A small network was shown many inputs. Here are its activations along a few directions, one row for each input.
Each table varies a few parts of the input and shows all the possible inputs, shuffled.
Descriptions start from the smaller parts, as in this example, which fits no table here: one of 2 separate values, together with either a single point or one of 9 places around a ring or (one of 6 places along a line, together with one of 8 places around a ring).
Shared parts are said once, and a part with two or three values counts as separate values.
In the rows, zero is written as 128.

Other details of the inputs vary at random and push rows far along two fixed directions, the same in every table; ignore that.

Table:
R1: [105 124 148 140 120 126 119 140 107 122 128 106 146  89]
R2: [131 126 120 119 131 121 128 120 138 134 128 137 117 135]
R3: [137 129 123 119 134 120 124 124 131 132 133 140 122 136]
R4: [117 136 140 135 133 133 133 133 125 138 120 139 156  89]
R5: [138 133 117 121 125 119 131 128 133 129 129 140 121 133]
R6: [121 132 148 132 137 133 142 133 124 129 121 135 158 103]
R7: [138 132 116 120 126 120 132 128 133 127 130 139 119 133]
R8: [116 133 137 143 124 147 131 134 125 136 118 127 149 101]
R9: [128 118 124 123 113 111 121 131 118 110 139 118 112 136]
R10: [104 120 137 137 112 124 118 132 113 123 123 101 140  99]
R11: [137 130 124 117 128 123 139 128 129 118 129 132 124 141]
R12: [132 122 124 128 129 136 127 119 139 130 131 136 118 142]
R13: [138 138  96 132 123 140  79 170  98 116 129  29  77 162]
R14: [138 129 126 119 127 122 140 127 130 121 128 134 127 141]
R15: [114 136 140 132 134 131 126 129 126 142 122 135 153  97]
R16: [115 131 134 144 123 145 124 132 128 137 113 116 144 109]
R17: [140 127 126 129 130 137 129 127 129 125 136 140 118 139]
R18: [126 109 138 122 120 110 137 104 133 120 142 152 125 128]
R19: [129 117 125 140 124 118 125 126 119 117 146 134 117 136]
R20: [140 132 117 121 126 118 131 128 134 127 129 140 121 134]
R21: [132 125 130 118 133 123 135 121 135 125 128 130 122 144]
R22: [132 126 121 120 130 119 127 121 138 136 128 138 118 136]
R23: [134 129 132 117 138 123 133 125 128 123 135 133 124 144]
R24: [105 118 129 152 117 130 119 132 114 128 126 106 141 104]
R25: [134 131 118 122 125 118 130 123 139 130 125 138 119 134]
R26: [134 130 117 122 125 119 129 123 137 132 124 138 119 135]
R27: [132 128 121 120 130 119 127 121 140 134 129 137 118 136]
R28: [115 140 117 131 122 134 102 158 106 122 109  44 116 129]
R29: [135 125 126 125 132 138 125 122 132 128 137 141 120 141]
R30: [113 135 131 136 126 131 124 135 128 140 110 117 146  98]
R31: [118 137 139 136 132 132 130 136 123 139 120 134 156  91]
R32: [132 123 129 117 133 122 136 121 134 126 128 131 123 144]
R33: [135 127 127 127 131 136 123 123 133 129 138 138 121 143]
R34: [134 130 122 118 134 121 125 123 130 132 134 141 119 135]
R35: [118 136 141 131 128 133 139 134 124 128 117 125 153 107]
R36: [139 131 131 119 135 123 138 129 128 119 134 135 125 140]
R37: [115 126 137 140 128 145 125 126 133 140 120 125 143 113]
R38: [133 127 125 118 128 123 138 122 133 121 124 132 123 142]
R39: [119 136 140 136 133 132 131 135 125 138 119 136 158  90]
R40: [138 128 122 130 122 134 132 127 133 128 131 140 120 141]
R41: [140 128 130 119 135 122 138 129 127 121 133 135 126 140]
R42: [135 127 123 131 123 134 131 120 139 129 128 139 120 142]
R43: [134 122 125 129 129 135 127 119 140 131 131 136 120 143]
R44: [120 132 147 130 137 134 144 130 125 129 122 139 157 102]
R45: [117 139 141 136 132 132 131 135 125 138 120 135 156  90]
R46: [135 125 126 127 131 137 124 123 131 130 137 139 121 143]
R47: [135 127 127 119 128 121 140 121 134 123 124 135 126 142]
R48: [133 139  92 120 126 122  77 163 100 123 129  35  76 160]
R49: [104 123 134 152 124 131 110 136 105 129 132  96 137 102]
R50: [133 129 117 121 126 120 130 122 137 130 125 139 118 134]
R51: [133 126 131 116 138 125 135 124 128 123 134 137 125 142]
R52: [135 125 122 131 123 133 130 121 137 130 127 138 119 143]
R53: [119 134 143 143 129 147 129 135 125 135 124 131 151 102]
R54: [113 129 139 141 128 145 125 126 134 140 121 125 145 111]
R55: [135 127 127 120 129 122 138 122 134 121 123 132 124 143]
R56: [140 128 122 131 124 134 132 127 133 126 130 139 121 141]
R57: [134 125 121 130 124 135 131 120 137 128 127 139 118 141]
R58: [137 125 127 127 132 137 124 122 133 129 137 141 123 143]
R59: [134 126 121 120 131 119 127 121 138 134 127 138 119 136]
R60: [139 129 126 119 129 122 140 128 130 119 128 134 126 142]
R61: [141 128 126 130 129 135 129 128 129 127 136 139 120 141]
R62: [131 124 128 117 134 124 136 121 134 124 128 131 123 142]
R63: [135 126 132 117 139 124 134 125 128 123 133 135 126 143]
R64: [128 114 140 122 124 110 133 111 127 118 147 151 123 130]
R65: [101 124 131 154 116 132 115 144 108 126 126  99 143  98]
R66: [133 123 130 118 135 123 136 121 134 125 127 131 123 144]
R67: [138 134 118 121 125 119 132 128 135 127 130 140 121 133]
R68: [102 118 129 152 121 131 110 134 110 130 128  88 133 104]
R69: [117 129 146 127 138 133 136 128 124 134 124 133 153 111]
R70: [139 130 123 131 122 134 132 126 134 127 132 140 120 141]
Each input here is: one of 5 places around a ring, together with either one of 2 separate values or (one of 3 separate values, together with one of 4 places along a line).
Q: The inputs of R53 and R54 match in every part but the place on the ring of 5. If R45 is changed in the same way as R53 into R54, which row does it become?
A: R27
Q: The inputs of R5 and R26 match in every part but the place on the ring of 5. If R7 is changed in the same way as R5 into R26, which row does it become?
A: R50
Q: Which other rows does R19 become when the choice among 2 separate values takes its other values? List them by row number.
A: R1
Q: Which other rows does R20 become when the choice among 3 separate values takes its other values? List them by row number.
A: R56, R60
Q: A walk changes only the place on the ring of 5. It starts at R40 and steps to R52. List the rest of the walk in order.
A: R37, R46, R61
Q: Which other rows does R35 become when the choice among 3 separate values takes its other values? List them by row number.
A: R67, R70

Table:
R71: [133 119 135 123 124 105 138 127 124 110 137 127 122 128]
R72: [143 134 121 126 123 140 125 129 136 131 122 136 124 139]
R73: [123 125 122 129 119 119 119 116 140 137 131 134 114 132]
R74: [145 141 117 122 134 123 127 134 134 137 122 136 126 135]
R75: [144 143 126 119 143 124 140 133 135 129 120 129 125 138]
R76: [126 124 125 120 122 108 132 131 117 112 140 136 122 128]
R77: [128 112 127 140 130 136 120 120 122 124 146 137 118 136]
R78: [133 132 113 134 130 125 125 126 144 139 123 135 121 137]
R79: [128 114 138 127 133 132 137 122 121 119 139 126 130 150]
R80: [120 114 121 140 108 107 127 114 126 121 139 133 115 128]
R81: [129 122 120 121 129 120 119 120 132 135 131 136 114 127]
R82: [124 114 130 117 123 104 137 119 122 108 132 125 129 135]
R83: [131 126 117 137 118 143 124 121 146 136 125 134 118 141]
R84: [141 135 131 123 131 142 138 129 138 125 120 129 121 142]
R85: [106 159 124 136 136 147 110 168 105 143 103  66 152  89]
R86: [127 125 131 106 134 117 133 119 133 124 124 125 128 139]
R87: [ 97 134 131 148 111 126  95 162  90 127 115  53 143  81]
R88: [132 129 128 118 131 141 139 124 136 128 116 127 127 150]
R89: [132 126 132 130 133 136 129 131 118 117 145 137 125 141]
R90: [136 125 117 130 125 144 125 124 139 135 125 136 117 136]
R91: [138 121 142 133 134 133 135 127 123 116 143 128 124 143]
R92: [134 137 122 114 143 123 140 128 134 130 115 127 131 145]
R93: [137 132 126 117 126 117 119 125 132 132 130 136 122 130]
R94: [136 131 136 113 134 119 132 126 135 125 128 127 120 132]
R95: [124 112 119 131 118 107 126 119 120 118 140 136 115 123]
R96: [124 115 128 147 122 136 119 115 129 125 146 135 118 141]
R97: [137 122 133 136 126 133 121 126 122 121 144 136 125 140]
R98: [ 92 136 187 135 139 142 174 105 146 157 113 221 227  31]
R99: [104 152 129 141 125 164 105 168 105 137 101  60 146  93]
R100: [138 131 111 126 137 126 127 128 136 140 124 136 121 132]
Q: The inputs of R80 and R83 match in every part but one. If R87 is changed in the same way as R80 into R83, which row does it become?
A: R72
Q: What is each input in this table made of?
A: one of 5 places around a ring, together with one of 6 places along a line

Table:
R101: [126 120 127 133 125 128 126 122 127 126 139 138 123 131]
R102: [127 129 100 128 118 123  89 157 102 113 129  37  80 157]
R103: [132 128 132 116 129 116 136 127 124 122 130 133 128 130]
R104: [130 126 131 122 129 116 133 125 125 121 132 134 129 132]
R105: [ 99 129 142 145 125 142 120 134 118 140 116 111 156  87]
R106: [130 124 125 135 122 132 126 123 131 128 135 139 123 132]
R107: [136 128 126 128 132 137 132 126 132 129 127 136 128 137]
R108: [136 134 127 120 134 128 131 128 136 131 125 135 126 132]
R109: [133 129 128 127 130 132 128 123 136 132 127 135 124 135]
R110: [130 126 125 130 122 130 127 122 133 130 129 137 124 133]
R111: [134 130 123 124 126 125 130 127 134 129 126 137 125 129]
R112: [132 129 123 129 125 126 128 125 133 130 129 138 125 132]
R113: [134 130 127 123 133 135 133 127 136 131 123 135 128 138]
R114: [136 138 127 116 135 132 137 130 134 128 122 134 129 136]
R115: [135 135 125 122 135 132 136 129 134 131 124 134 130 138]
R116: [135 127 128 132 129 134 127 124 132 131 131 137 124 134]
R117: [131 125 128 122 128 117 135 125 128 124 130 133 125 128]
R118: [127 119 130 133 125 124 131 123 126 121 138 136 123 131]
R119: [129 120 134 128 126 122 130 124 124 118 139 135 127 132]
R120: [135 132 126 126 132 129 131 127 136 133 127 135 126 134]
R121: [104 133 140 138 129 136 122 139 118 139 113 109 157  84]
R122: [101 133 139 144 128 138 120 138 116 140 114 109 157  86]
R123: [129 122 132 124 126 120 132 122 127 121 134 132 128 133]
R124: [130 125 128 128 128 118 133 123 128 123 131 134 125 130]
Q: The inputs of R114 and R113 match in every part but one. If R108 is changed in the same way as R114 into R113, which row does it become?
A: R109
Q: What is each input in this table made of?
A: one of 4 places along a line, together with one of 6 places along a line
Q: A walk changes only the place on the line of 4. It starts at R121 and steps to R122. List the rest of the walk in order.
A: R105, R101
Q: Which other rows does R124 become when the place on the line of 6 takes its other values? List them by row number.
A: R104, R112, R115, R120, R122
